A small network was shown many inputs. Here are its activations along a few directions, one row for each input.
Each table varies a few parts of the input and shows all the possible inputs, shuffled.
Descriptions start from the smaller parts, as in this example, which fits no table here: one of 4 places along a line, together with either a single point or one of 9 places along a line or (one of 3 separate values, together with one of 8 places around a ring).
Shared parts are said once, and a part with two or three values counts as separate values.
In the rows, 128 means zero.

Other details of the inputs vary at random and push rows far along two fixed directions, the same in every table; ignore that.

A family of inputs:
R1: [158 145 192  77 142 176 142  95  33 144 118  91 194]
R2: [160 149 135  83 110 171 157 164  83 127 119  99 198]
R3: [148 132 109  50 130 179 146 146  64 119 139 109 184]
R4: [149 140 118  46 137 174 143 143  51 118 145 106 184]
R5: [169 151 196  97 121 176 155 120  64 143 101  85 206]
R6: [122  84 177 135 149 136 106  39 140 117 102 139  59]
R7: [140 134 108  60 152 173 146 136  47 130 138 122 175]
R8: [ 99 145   5 110 161 105 140 213 108 128 171 172 118]
R9: [158 145 172  77  95 176 137 114  77 133 130  80 228]
R10: [ 85 138  86 218 141  45 111 147 188 147 147 172  69]
R11: [155 135 153  44 138 189 140 109  38 123 132  96 185]
R12: [120 163  38 113 123 116 149 230 114 133 158 146 171]
R13: [127 167  48 105 124 121 151 228 106 131 161 133 181]
R14: [108 138  13 109 142 113 141 214 130 119 166 164 121]
R15: [147 135 121  49 137 176 144 140  52 121 144 108 181]
R16: [161 139 165  85 108 175 146 132  89 126 117  89 191]
R17: [ 96 125  80 192 129  66 112 163 208 126 141 164  56]
R18: [143 102 205 137 107 149 115  63 155 121  94 102 117]
R19: [105 170  33 129 172  91 144 213  81 152 165 166 145]
R20: [ 88 129  71 199 124  57 111 160 208 131 151 165  65]
R21: [113 149  25  99 147 106 135 214 115 117 176 154 124]
R22: [141  83 188 113 119 161 113  51 149 107 103 114  90]
R23: [148 106 206 139 111 148 121  74 156 117  87 104 107]
R24: [142 100 197 148 110 150 121  67 160 122  90 111 106]
R25: [136  85 182 112 129 156 111  48 138 110 103 120  88]
R26: [119  74 162 143 136 139 109  49 168 112 101 142  56]
R27: [151 110 211 138 110 146 121  74 155 116  91  97 108]
R28: [136 120 220 160 116 129 115  47 135 142 104 106 131]
R29: [129 133 123 153 123 107 128 151 165 120 121 132 103]
R30: [ 96 131  70 194 131  59 116 180 210 125 145 169  47]
R31: [111 152  14  87 155 116 145 218  87 126 174 159 144]
R32: [115 166  40 118 117 104 140 221 115 135 169 142 178]
R33: [124  96 181 170 112 122 110  64 185 124 102 127  86]
R34: [148 120 223 157 126 135 122  66 137 133  83 103 112]
R35: [127 103 183 165 110 119 110  73 182 122 109 121  88]
R36: [167 143 174  72 104 182 148 134  79 123 120  80 204]
R37: [152 146 146  80 102 173 143 135  79 134 131  89 222]
R38: [121 165  48 114 120 110 142 223 115 131 169 135 173]
R39: [137  96 199 149 105 151 115  52 157 125  93 108 118]
R40: [111 128 108 157 115 105 120 132 160 134 133 137 130]
R41: [133 100 207 147 100 145 109  45 156 130  99 104 131]
R42: [137 117 214 179 129 113 118  70 164 132  88 119  83]
R43: [107 138 116 182 135  89 123 128 145 150 129 150 123]
R44: [117 128 108 154 118 103 120 145 163 128 135 141 113]
R45: [167 154 190  97 122 170 150 126  66 141 105  86 199]
R46: [122 105 196 165 155 116 108  43 135 138  96 137  69]
R47: [157 151 134  79 109 165 149 166  83 127 129  98 199]
R48: [ 86 135  86 218 143  46 109 144 187 147 143 172  68]
R49: [ 89 107  58 163 159  76 111 141 176 119 146 181  33]
R50: [159 153 142  72 106 170 146 158  79 124 135  87 210]
R51: [103 155  36 143 121  95 137 204 137 139 161 153 161]
R52: [ 84 139  74 199 171  45 113 151 167 143 149 185  39]
R53: [ 83 121  66 208 126  62 114 152 212 135 140 176  63]
R54: [ 86 105  62 167 171  80 113 133 167 126 145 184  29]
R55: [145 156 155 106 119 151 144 128  65 152 129 101 220]
R56: [120 110 100 124 134 119 120 133 155 109 140 144  83]
R57: [137  80 177 116 121 164 114  52 149 109 100 121  88]
R58: [149 150 143  81  99 168 142 139  77 136 139  89 230]
R59: [118 102 188 169 158 113 107  44 139 139  95 142  66]
R60: [114 111  95 126 142 114 118 130 147 112 140 150  79]
R61: [118 158  31  77 159 125 146 211  66 127 177 147 156]
R62: [147 124 225 158 124 131 121  70 140 132  89 102 108]
R63: [119 169  45 113 117 110 141 221 110 133 171 133 186]
R64: [126  79 162 133 126 139 110  61 171 106 104 135  63]
R65: [134 102 186 163 116 127 118  82 180 119  88 125  78]
Each input here is: one of 5 places along a line, together with either one of 3 separate values or one of 4 places along a line or one of 6 places along a line.
Changing only the place on the line of 5 turns R23 into R65. The same change can be made to R18. Which row results?
Answer: R13
A walk changes only the place on the line of 5. It starts at R26 and steps to R3. List the rest of the walk in order.
Answer: R25, R60, R21
Which other rows does R17 become when the place on the line of 6 takes its other values? List them by row number.
Answer: R29, R36, R38, R58, R63
Which other rows agree with R30 in the place on the line of 5? List them by row number.
Answer: R4, R9, R11, R20, R21, R27, R28, R35, R50, R52, R56, R62
Which other rows agree with R51 in the place on the line of 5? List them by row number.
Answer: R2, R5, R7, R8, R12, R14, R19, R24, R26, R39, R43, R53

A family of inputs:
R66: [125  97 198 167 142 121 108  46 158 129  94 130  64]
R67: [117 115 147 162 141 107 116  96 152 131 117 141  80]
R68: [131 139 127 115 134 133 134 137 102 134 133 123 149]
R69: [148 132 152  76 119 174 137 110  75 128 130 101 188]
R70: [107 138  57 160 122  84 127 192 178 123 149 156  98]
R71: [ 87 127  13 150 152  75 122 194 166 121 166 184  68]
R72: [146 141 167 116 111 150 136 120 104 136 116 100 179]
R73: [152 132 159  77 120 174 138 110  71 129 126  98 191]
R74: [136 144  90  78 148 148 145 167  74 125 146 128 154]
R75: [125 100 192 178 113 117 107  62 188 126  94 124  80]
R76: [ 99 137  62 162 145  80 122 171 155 133 152 164  92]
R77: [158 144 156  83 102 171 145 139  88 126 123  90 204]
R78: [129 105 210 186 117 117 111  52 175 135  90 121  88]
R79: [133 142  63  82 125 142 144 196 106 115 156 131 156]
What is each input in this table made of?
Answer: either one of 3 separate values or one of 5 places along a line or one of 6 places along a line
A walk changes only the place on the line of 6. It starts at R66 and steps to R67. List the rest of the walk in order.
Answer: R68, R76, R73, R69
